A small network was shown many inputs. Here are its activations along a few directions, one row for each input.
In each table, some parts of the input vary, and every possible input appears once, in random order.
Descriptions start from the smaller parts, as in this example, which fits no table here: one of 3 separate values, together with either a single point or one of 9 places along a line or (one of 4 places along a line, together with one of 8 places around a ring).
Shared parts are said once, and a part with two or three values counts as separate values.

Other details of the inputs vary at random and push rows far along two fixed directions, the same in every table; ignore that.

Table:
R1: [-9.0 -62.8 -56.3 -21.7 47.6 -67.2 34.7 26.4 -58.1 -54.1 12.7]
R2: [-9.7 -36.5 -35.1 41.1 -17.7 -8.3 52.1 -19.1 -28.8 17.9 -7.4]
R3: [-1.0 5.9 2.7 -2.0 1.7 7.6 -12.3 -4.1 4.5 6.3 0.8]
R4: [5.7 9.7 5.1 -6.0 -11.0 13.6 -2.0 7.3 -1.6 3.8 -3.8]
R5: [-15.1 -37.3 -40.2 40.2 -11.8 -7.5 48.9 -26.6 -26.8 16.9 -7.5]
R6: [4.5 8.2 6.6 -4.7 1.2 10.7 -1.8 -0.6 3.8 5.6 2.3]
R7: [-6.3 0.7 0.7 -4.8 -6.6 1.1 -6.5 -0.2 20.3 -0.3 11.4]
R8: [-9.0 -33.0 -34.0 43.5 -11.5 -12.3 54.5 -17.1 -27.0 18.0 -10.1]
R9: [9.8 8.5 7.4 -4.3 -10.1 11.1 -2.0 7.5 -1.2 2.5 -4.4]
R10: [4.1 4.1 4.1 -1.6 -2.5 5.1 -12.1 -3.4 4.2 5.8 -5.9]
R11: [4.8 7.9 7.5 -0.4 -4.5 3.7 -7.2 6.0 2.8 7.7 -6.4]
R12: [3.5 4.7 8.1 -0.6 -5.7 5.9 -8.1 5.5 1.7 7.1 -6.8]
R13: [-14.9 4.5 5.0 -5.2 -6.9 -4.4 -10.6 -12.5 16.3 -7.8 5.4]
R14: [-6.4 -18.2 -17.5 -69.9 51.6 -56.1 -29.5 36.0 -36.2 -71.3 12.6]
R15: [8.4 9.5 10.4 0.5 5.8 6.5 -0.1 1.0 6.4 5.5 0.3]
R16: [-5.2 2.4 1.4 -4.1 -5.6 0.2 -5.7 -0.6 21.9 0.3 10.0]
R17: [2.8 12.5 7.0 -2.1 -3.5 12.6 -1.7 2.4 -1.4 1.8 1.7]
R18: [-5.9 -31.8 -33.4 43.9 -15.9 -5.0 61.6 -15.0 -29.8 14.5 -8.1]
R19: [-1.8 -0.1 3.8 -3.9 -5.5 -1.2 -7.4 0.5 21.1 -1.8 10.9]
R20: [10.3 12.2 8.8 0.2 -5.5 8.3 1.3 8.3 1.6 4.2 -7.4]
R21: [-2.5 1.9 4.8 0.4 -2.5 -2.7 -4.9 1.3 23.2 -0.3 9.4]
R22: [3.5 7.0 6.7 -5.4 -0.3 12.1 -3.2 -0.4 3.2 5.3 3.7]
R23: [10.9 -13.9 -17.7 -70.0 51.2 -45.1 -27.7 52.8 -50.4 -55.5 1.4]
R24: [4.7 7.7 5.4 1.7 3.1 1.6 -9.4 -1.9 6.7 6.6 -8.7]
R25: [6.5 14.0 10.9 3.3 0.6 8.7 -0.1 3.7 1.5 2.0 -0.2]
R26: [5.9 10.3 9.6 -0.9 -4.4 11.9 -3.2 2.7 -1.3 0.6 2.6]
R27: [4.2 9.3 11.3 1.6 -1.5 11.8 -2.6 4.0 -0.9 0.3 0.8]
R28: [7.9 7.8 9.3 -1.1 -7.9 11.6 -1.1 8.2 -0.3 2.9 -6.2]
R29: [-13.3 -30.7 -34.3 41.9 -14.4 0.1 58.2 -21.3 -31.5 12.8 0.8]
R30: [-13.4 1.2 9.4 -1.6 -5.1 -4.8 -11.4 -10.8 16.7 -9.4 4.5]
R31: [3.0 4.8 5.3 0.4 2.1 5.7 -12.1 -4.2 5.3 5.6 0.2]
R32: [-11.3 5.5 8.6 0.1 -2.9 -8.3 -8.7 -11.2 18.9 -7.8 3.4]
R33: [2.5 6.8 6.2 3.5 6.0 3.5 -10.2 -2.7 6.7 6.2 -1.2]
R34: [7.6 5.7 9.0 -3.2 0.4 9.8 -3.0 -0.3 3.6 4.4 3.1]
R35: [1.4 4.2 7.4 2.5 5.0 5.8 -11.9 -2.7 5.9 5.2 -1.5]
R36: [7.2 8.2 10.4 -0.1 4.2 7.9 -1.4 1.1 5.7 5.3 1.8]
R37: [-12.2 4.2 8.5 -0.7 -4.3 -6.9 -10.1 -10.7 17.9 -8.1 4.8]
R38: [-1.3 3.6 5.3 0.9 -1.2 -3.8 -4.1 1.1 24.7 0.2 8.0]
R39: [0.0 7.5 3.1 -1.2 2.9 6.6 -11.3 -4.5 5.7 6.9 -0.6]
R40: [1.2 6.6 1.9 -3.6 -1.3 5.6 -11.4 -3.4 4.4 6.6 -6.7]
R41: [5.4 12.5 10.7 2.6 -0.7 9.9 -1.2 4.0 0.5 1.6 1.2]
R42: [3.6 6.5 5.4 1.2 1.4 3.1 -10.7 -1.8 6.0 6.4 -7.3]
R43: [5.9 5.3 11.2 -0.8 3.0 10.1 -2.7 1.0 4.6 4.3 1.4]
R44: [2.3 8.0 3.9 -4.8 -7.4 6.5 -7.7 4.3 1.3 8.2 -5.9]
R45: [-11.7 2.2 7.6 -3.7 -8.1 -4.7 -11.9 -12.3 16.5 -8.7 6.2]
R46: [3.7 8.4 6.5 3.6 7.8 2.0 -9.4 -2.6 7.6 6.2 -2.6]
R47: [6.7 11.2 5.3 -5.6 -9.6 12.3 -1.0 7.2 -0.7 4.0 -5.3]
R48: [2.4 3.4 6.1 0.6 0.4 5.2 -11.8 -2.0 4.9 5.5 -7.6]
Description of these inputs: one of 6 places along a line, together with either one of 2 separate values or one of 6 places around a ring.
The inputs of R12 and R23 match in every part but the place on the line of 6. If R27 is changed in the same way as R12 into R23, which row does it become?
Answer: R29
Which other rows agree with R2 in the place on the line of 6? List them by row number.
Answer: R9, R10, R19, R26, R31, R34, R45
Which other rows does R39 become when the place on the ring of 6 takes its other values? List them by row number.
Answer: R6, R17, R40, R44, R47
Which other rows does R13 become when the place on the line of 6 takes its other values? List them by row number.
Answer: R14, R30, R32, R37, R45
Which other rows does R32 become when the choice among 2 separate values takes its other values? List them by row number.
Answer: R38

Table:
R49: [0.5 5.3 -0.8 -4.4 -2.2 3.4 -10.8 1.1 -6.2 2.8 -2.0]
R50: [-6.4 5.6 3.3 -3.8 -12.5 -1.3 -1.6 1.0 7.7 -7.9 5.6]
R51: [-1.0 7.6 1.9 0.8 -4.2 0.9 -9.4 -2.3 -2.3 0.7 -10.9]
R52: [2.7 6.7 2.3 2.2 4.4 -1.9 -6.3 4.0 3.7 5.1 -9.2]
R53: [-3.1 4.2 2.7 -1.9 -3.9 -4.6 2.3 6.7 13.2 -3.6 7.5]
R54: [6.5 0.6 3.9 -8.5 -4.1 2.3 -1.5 4.3 -0.7 1.8 -4.5]
R55: [7.8 1.9 3.0 0.5 9.0 1.4 -7.5 3.0 -2.5 3.7 1.7]
R56: [-18.0 -28.6 -31.7 84.0 -40.4 17.6 69.8 -47.6 -1.4 57.9 -6.2]
R57: [-9.3 1.4 -2.7 -5.2 -2.2 -2.3 -12.0 -10.2 7.7 -2.6 1.2]
R58: [5.3 -1.7 2.0 -5.7 -5.7 8.6 0.2 9.6 0.1 -0.3 1.1]
R59: [4.6 4.5 -1.0 -3.1 0.8 7.0 4.1 10.5 2.2 2.4 3.2]
R60: [2.4 7.4 7.9 -3.9 1.1 5.7 1.6 -2.7 -4.0 0.6 -1.5]
R61: [0.9 3.0 7.3 3.0 -2.9 -2.0 1.9 1.2 13.0 -5.8 9.5]
R62: [1.9 4.4 5.6 -4.4 2.1 9.9 1.8 5.1 -5.1 -4.4 4.3]
R63: [-6.5 4.3 9.8 0.0 -5.2 0.1 1.8 -0.9 7.3 -7.8 8.2]
R64: [-2.7 -2.1 5.8 -3.3 -11.4 -2.7 -0.9 4.8 11.3 -5.4 5.2]
R65: [3.1 0.3 5.0 -0.8 -1.7 -1.2 -9.9 3.4 0.8 2.0 -11.4]
R66: [10.1 5.5 5.4 -2.6 5.0 2.6 1.1 1.0 0.6 0.9 -0.2]
R67: [-0.5 6.3 8.6 1.9 5.1 1.0 -7.6 -2.1 -3.6 -1.1 -8.3]
R68: [6.8 4.6 5.9 5.3 7.4 -0.9 -6.9 -0.1 1.7 0.9 -7.2]
R69: [5.9 7.5 1.9 -4.8 1.3 2.3 2.3 4.4 3.1 5.8 -2.5]
R70: [4.1 -2.0 2.4 -3.7 -1.4 2.8 -10.0 4.8 -2.0 6.0 -2.7]
R71: [-1.7 -1.0 1.9 0.0 8.3 -3.1 -9.6 -8.9 13.2 -1.2 5.2]
R72: [9.4 2.6 3.2 -2.8 5.6 6.9 1.6 8.5 -0.4 -3.7 5.4]
R73: [2.2 7.9 0.4 -7.5 -6.1 3.7 -1.1 -0.7 -4.6 -0.1 -4.0]
R74: [0.6 3.7 5.6 -2.2 6.3 3.8 -7.9 0.3 -7.5 2.1 0.5]
R75: [-16.2 -61.0 -57.2 -13.3 48.9 -61.6 36.6 6.4 -67.9 -47.4 6.5]
R76: [1.6 5.6 -1.3 -6.7 -6.2 9.2 -0.8 5.9 -4.3 -3.7 1.8]
R77: [-4.9 -5.4 1.1 -7.1 0.1 -3.7 -13.4 -4.7 11.7 -1.3 0.8]
R78: [-5.9 0.8 -2.2 -1.9 4.8 -3.8 -8.0 -5.6 15.1 3.6 3.1]
Describe the family of inputs behind these rows.
Answer: one of 5 places around a ring, together with either one of 2 separate values or one of 4 places along a line
The inputs of R64 and R50 match in every part but the place on the ring of 5. If R58 is changed in the same way as R64 into R50, which row does it become?
Answer: R76
Which other rows does R68 become when the place on the ring of 5 takes its other values? List them by row number.
Answer: R51, R52, R65, R67
Which other rows does R77 become when the choice among 2 separate values takes its other values? List them by row number.
Answer: R64
Which other rows does R61 become when the choice among 2 separate values takes its other values? List them by row number.
Answer: R71

Table:
R79: [6.8 21.1 21.7 -1.7 -9.2 22.3 -7.2 0.2 15.1 7.5 2.4]
R80: [-9.9 -14.6 -11.8 6.0 6.0 -12.9 3.7 -10.1 -1.6 -5.3 -0.2]
R81: [0.9 -6.2 -7.5 7.5 1.3 -6.3 17.9 6.6 -10.0 -4.0 0.8]
R82: [2.3 19.4 15.8 -0.1 -8.6 20.4 -19.8 -5.1 10.8 13.7 -5.2]
R83: [8.5 14.8 16.6 -2.1 -14.4 17.1 -11.0 7.0 21.8 11.3 -1.2]
R84: [2.8 18.3 13.5 -1.8 -13.7 15.3 -20.2 -5.0 15.1 13.6 -8.9]
R85: [5.9 22.0 21.9 0.1 -10.2 17.3 -6.2 0.2 19.2 6.1 1.3]
R86: [1.0 -11.9 -11.7 1.3 -6.7 -4.8 14.0 5.5 -9.7 -0.7 -0.5]
R87: [-9.2 -13.6 -10.2 4.6 -1.0 -9.9 12.3 -4.2 1.6 -9.4 7.4]
R88: [-11.1 -13.4 -9.3 4.3 5.4 -15.7 4.6 -11.2 -3.5 -5.6 2.0]
R89: [3.1 20.1 17.1 -3.0 -14.9 22.7 -11.5 1.7 13.8 8.8 2.6]
R90: [-10.5 -12.3 -7.6 3.7 -2.0 -12.2 13.3 -5.8 0.3 -9.0 9.7]
R91: [-3.3 -6.6 -10.6 -0.5 -6.7 -0.4 14.7 1.9 -15.1 -4.2 0.3]
R92: [5.2 -10.7 -12.1 7.8 18.0 -6.0 8.9 -1.8 -7.7 5.7 1.7]
R93: [5.7 -10.0 -10.9 6.7 10.7 -2.6 18.2 3.6 -4.2 2.4 9.4]
R94: [0.3 -6.2 -6.8 7.1 8.6 -7.6 11.6 -4.8 -13.7 -1.5 -6.0]
R95: [-0.8 -8.2 -5.9 3.8 0.1 1.6 16.2 1.0 -15.7 -3.6 4.5]
R96: [-4.1 -7.2 -11.6 2.7 -0.8 -2.3 6.4 -5.2 -17.6 1.0 -7.4]
R97: [-7.2 11.9 12.2 -1.8 -8.3 5.9 -23.1 -9.6 31.2 10.8 0.6]
R98: [20.3 15.6 10.1 -92.4 47.6 -32.3 -58.3 63.4 -23.0 -63.2 6.0]
R99: [-4.0 17.1 19.8 0.9 -12.8 12.5 -13.1 -8.4 26.6 -0.4 9.4]
R100: [-1.6 -8.6 -7.1 6.8 6.1 -0.5 7.8 -5.9 -18.3 1.6 -3.4]
R101: [0.3 -6.9 -8.7 10.0 8.2 -8.9 9.3 0.2 -13.1 0.6 -6.8]
R102: [2.5 -13.2 -11.7 6.5 3.3 -6.7 7.4 0.8 -10.2 4.9 -8.5]
R103: [3.3 -10.2 -8.4 6.0 -0.2 -6.7 16.5 7.9 -8.6 -0.6 0.5]
R104: [-9.7 -10.9 -8.8 7.5 5.7 -11.9 4.5 -13.2 -5.8 -7.7 2.1]
R105: [-11.5 -14.8 -13.8 1.4 -3.1 -13.3 11.6 -2.2 4.4 -5.7 8.4]
R106: [7.7 16.7 17.8 3.8 -5.7 12.9 -18.2 -0.1 18.2 16.4 -7.7]
R107: [5.3 14.9 14.3 -1.4 -11.6 14.4 -20.9 -2.1 16.7 15.8 -8.5]
R108: [0.9 -6.6 -6.6 6.1 8.9 -1.7 10.5 -5.4 -17.0 0.7 -4.9]
Describe the family of inputs behind these rows.
Answer: one of 2 separate values, together with either a single point or one of 4 places along a line or one of 10 places around a ring
The inputs of R82 and R89 match in every part but the choice among 2 separate values. If R97 is changed in the same way as R82 into R89, which row does it become?
Answer: R105

Table:
R109: [5.6 40.9 48.7 -20.3 -16.6 29.1 -59.5 5.7 75.8 11.2 12.1]
R110: [26.9 40.5 32.7 -33.8 25.8 16.9 -68.2 19.1 7.7 5.4 -21.1]
R111: [-19.1 -57.0 -51.9 5.6 42.3 -60.9 21.0 -13.8 -47.6 -21.0 -5.5]
R112: [22.7 25.7 14.0 -53.1 16.2 -3.9 -38.0 48.3 -9.3 -17.4 -8.9]
R113: [9.2 6.4 7.2 -51.7 45.3 -31.4 -31.0 30.0 8.8 -46.2 20.8]
R114: [-26.4 -31.2 -19.2 41.8 -8.1 -13.0 46.9 -30.1 -4.2 -2.0 8.1]
R115: [8.1 22.4 21.2 69.7 -49.2 60.3 40.1 -37.7 40.9 70.1 -5.3]
R116: [-30.5 -28.9 -31.6 32.6 -13.8 -8.2 40.7 -35.8 -11.5 1.7 12.0]
R117: [5.8 -24.4 -27.0 -16.2 9.6 -21.0 20.2 18.5 -56.6 -24.4 -10.1]
R118: [23.2 18.4 18.1 -47.4 39.5 -12.3 -29.5 44.8 -30.1 -39.7 3.0]
R119: [4.7 10.7 15.6 69.7 -61.7 61.0 31.9 -32.1 38.5 75.7 -7.1]
R120: [-19.1 -48.4 -52.7 -1.5 12.7 -53.9 36.3 6.6 -34.3 -28.9 4.4]
R121: [-28.4 -35.0 -28.3 30.6 -27.2 -13.6 41.1 -32.0 -6.8 0.4 -1.3]
R122: [17.3 59.8 53.1 -26.0 -14.8 51.0 -51.8 8.5 28.6 15.3 -1.1]
The inputs of R116 and R122 match in every part but one. If R113 is changed in the same way as R116 into R122, which row does it become?
Answer: R115
Describe the family of inputs behind these rows.
Answer: one of 2 separate values, together with either a single point or one of 6 places around a ring
